Each row below holds a small network's activations on one input, seen along a few directions.
Each table varies a few parts of the input and shows all the possible inputs, shuffled.
A made-up example of a description, with smaller parts first: values(2) and (point or ring(9) or (line(4) and ring(5))).
Shared parts are said once, and a part with two or three values counts as separate values.

Table:
row 1: [-0.16 -5.03 -3.18  0.37 -4.28 -2.72 -0.31 -2.56  0.96  0.33  0.52 -0.53
  1.34 -1.21]
row 2: [ 1.09  1.73  0.18  8.47  2.07  0.25 -4.09  2.76  0.94  0.02 -0.64 -1.30
  2.83 -1.44]
row 3: [ 0.34 -3.57 -3.26  6.02 -4.04  0.56 -5.12  0.49  0.42  0.82 -3.66 -1.66
  0.10  1.33]
row 4: [-0.03  1.11 -0.90  8.13 -4.16  0.32 -3.13  1.16  0.47 -0.28 -2.87 -2.18
  1.82 -1.79]
row 5: [-0.86 -5.50 -0.62 -1.37 -3.13 -2.91  0.30 -4.44 -3.55  0.23 -2.26  0.96
  2.82 -1.70]
row 6: [ 2.33 -5.13 -0.95  2.89 -0.79  2.89 -1.63 -1.72  1.83  1.83  2.63  1.19
 -0.82  2.34]
row 7: [ 0.45 -3.10 -1.79  5.45  0.30  2.88 -6.46 -2.01  1.74  2.58 -0.39  0.04
 -1.30  2.68]
row 8: [-1.26 -0.06  1.15 -0.24 -3.38 -2.03  1.32 -3.98 -3.78 -0.37  0.41 -0.45
  5.58 -4.34]
row 9: [ 1.32 -0.18  1.57  2.30  1.28 -2.69  0.36  0.36  1.63 -0.41  2.86  0.01
  3.30 -5.04]
row 10: [-2.61  3.10 -1.46 -6.66 -3.49 -1.59  2.22  1.45  1.48 -0.19 -5.19  2.41
 -1.34  5.58]
row 11: [-1.57  7.98  2.66 -4.67  2.35 -1.52  2.81  4.30  2.04 -1.23 -2.30  2.71
  1.18  2.38]
row 12: [-1.14  4.23  0.57 -4.68  7.09  0.76  2.77  1.92 -2.03 -0.55  1.16 -2.69
 -7.31  2.11]
row 13: [ 0.27 -1.67 -0.16  7.69  3.92  1.92 -5.09  2.18  1.10  1.87 -0.25  1.79
 -0.70 -0.51]
row 14: [ 1.01 -5.41 -1.73 -0.52 -0.17  0.72 -1.45 -4.17  2.13  0.43  3.15  1.79
 -0.21 -0.52]
row 15: [ 2.32  0.06  0.06  4.90 -5.59  1.12  1.39  0.82  0.56  0.38  1.00 -1.49
  2.47 -2.44]
row 16: [-2.13  7.51  0.38 -5.89 -3.85  0.63  3.56  2.86  1.29 -2.34 -3.35  1.43
  1.41  2.25]
row 17: [ 0.46 -2.83  0.63  0.53  3.00  0.10 -1.63 -0.41  1.50  1.94  5.13  2.21
  0.81 -3.62]
row 18: [-1.37  2.59 -0.11 -7.89  0.46  2.05  0.40  0.26  2.33 -0.72 -1.92  4.71
 -2.70  6.49]
row 19: [ 0.16 -0.05 -0.11  0.98 -5.08 -1.51  0.34 -1.44  0.87 -0.21  2.52 -1.77
  3.34 -4.90]
row 20: [ 3.09  1.08  2.45  5.04  0.32  0.26 -0.12  2.18  1.34  2.39  3.20 -1.05
  2.86 -2.50]
row 21: [-0.19 -0.49  2.80  0.70  2.93 -2.88  0.76 -1.67 -3.17 -1.15  1.22  1.10
  5.87 -4.30]
row 22: [ 2.38 -4.24 -2.95  3.25 -5.17  1.03 -0.12 -0.44  0.51  1.75  0.32 -0.95
  0.97  1.12]
row 23: [ 1.77 -2.56  1.42  3.94  2.38  2.27 -1.81  2.04  1.20  3.34  4.61  1.61
  0.20 -0.77]
row 24: [-1.89  5.35  0.50 -4.10 -0.76 -0.93  4.78  2.22 -2.31 -4.21 -2.76 -6.56
 -4.94  0.63]
row 25: [-1.25  1.15 -1.91 -5.79 -0.70 -1.21  3.24  0.99 -2.41 -2.61 -3.82 -5.63
 -7.11  3.62]
row 26: [ 0.31  7.30  2.31 -4.09  4.85 -0.69  4.13  2.71 -1.68 -1.67 -0.57 -5.59
 -4.72 -0.10]
row 27: [-1.83  5.40  0.36 -5.82  4.32  1.53  1.81  3.20  1.57 -0.10 -0.28  5.76
 -1.15  4.05]
row 28: [-0.11 -5.81  0.18 -2.18  1.23  0.53 -0.94 -6.13 -2.52  0.04  0.94  3.09
  1.83 -0.38]
row 29: [-1.09 -4.19  2.42 -0.48  4.73 -0.88 -0.84 -1.74 -3.18  0.12  2.07  3.97
  2.66 -3.19]
row 30: [ 0.17  1.22 -0.50 -6.26  3.35  1.73  2.56 -1.19 -1.27 -2.01 -1.49 -2.92
 -9.11  4.18]
Changing only one part turns row 11 into row 10. The same change can be made to row 2. Which row results?
> row 3
What is each input in this table made of?
> ring(5) and (values(2) or line(4))
Which other rows agree with row 23 in the ring(5) part? List them by row number.
> row 12, row 13, row 17, row 27, row 29

Table:
row 31: [-0.34  0.71 -0.81 -3.27  1.69  1.10  0.60  0.64  1.35 -0.49 -1.22  1.60
 -3.57  4.05]
row 32: [-0.45  3.64 -1.09 -2.26 -0.78  0.78  0.58  1.35  1.87 -0.33 -2.18 -0.37
 -2.65  2.71]
row 33: [ 0.37 -2.38 -0.97  1.91 -4.41 -0.43 -1.33 -2.02  0.76  0.32 -1.47 -0.09
  1.64  0.31]
row 34: [-1.49  4.73  0.62 -3.02  0.48 -0.55  2.29  1.87 -1.90 -1.83 -1.95 -0.79
  0.38 -0.07]
row 35: [-0.80 -0.92 -0.53 -4.25  4.55  1.56  0.48 -0.80 -0.98  0.69  0.29  1.24
 -5.08  3.39]
row 36: [ 0.40 -4.89 -1.34  0.46 -2.08  0.40 -1.57 -2.58  0.82  0.63 -0.08  1.95
  0.30  0.82]
row 37: [ 0.14 -0.79 -1.14  2.99 -5.40 -1.23 -0.01 -0.70 -0.32 -0.59 -0.44 -3.75
  1.62 -2.14]
row 38: [ 2.32 -1.93  1.15  9.28  2.75  1.91 -4.91  2.40  1.34  2.43  3.64  0.42
  2.64 -2.97]
row 39: [-0.13  5.11 -0.14 -0.42 -1.30 -0.41  2.59  1.79  0.24 -2.35 -1.88 -4.35
 -2.04  0.85]
row 40: [-0.58 -1.06  0.17  0.38 -3.29 -2.30 -0.03 -1.18 -1.32  0.21 -0.71  0.03
  4.24 -3.54]
row 41: [-1.03  3.37  2.41 -5.17  1.85 -1.44  4.00  0.79 -1.12 -1.27  0.36  0.79
  0.35 -0.26]
row 42: [-0.34 -2.40  1.11 -1.58 -1.63 -2.17  1.77 -2.92 -1.22 -0.90  1.80  1.72
  4.44 -3.70]
row 43: [ 1.63  3.82  1.54  5.79  6.49  2.86 -2.68  5.38  1.74  1.46  2.39 -0.18
 -1.36  0.04]
row 44: [ 0.31 -7.01 -0.98 -0.86  1.09 -0.08 -1.77 -4.04 -1.27  2.02  1.46  1.79
 -0.91  0.51]
What is each input in this table made of?
> values(2) and (point or line(6))
Changing only the values(2) part turns row 41 into row 42. The same change can be made to row 35. Which row results?
> row 44
Change only the values(2) part in row 34. List by row number the other rows that result.
> row 40
Change only the values(2) part in row 37. List by row number the other rows that result.
> row 39
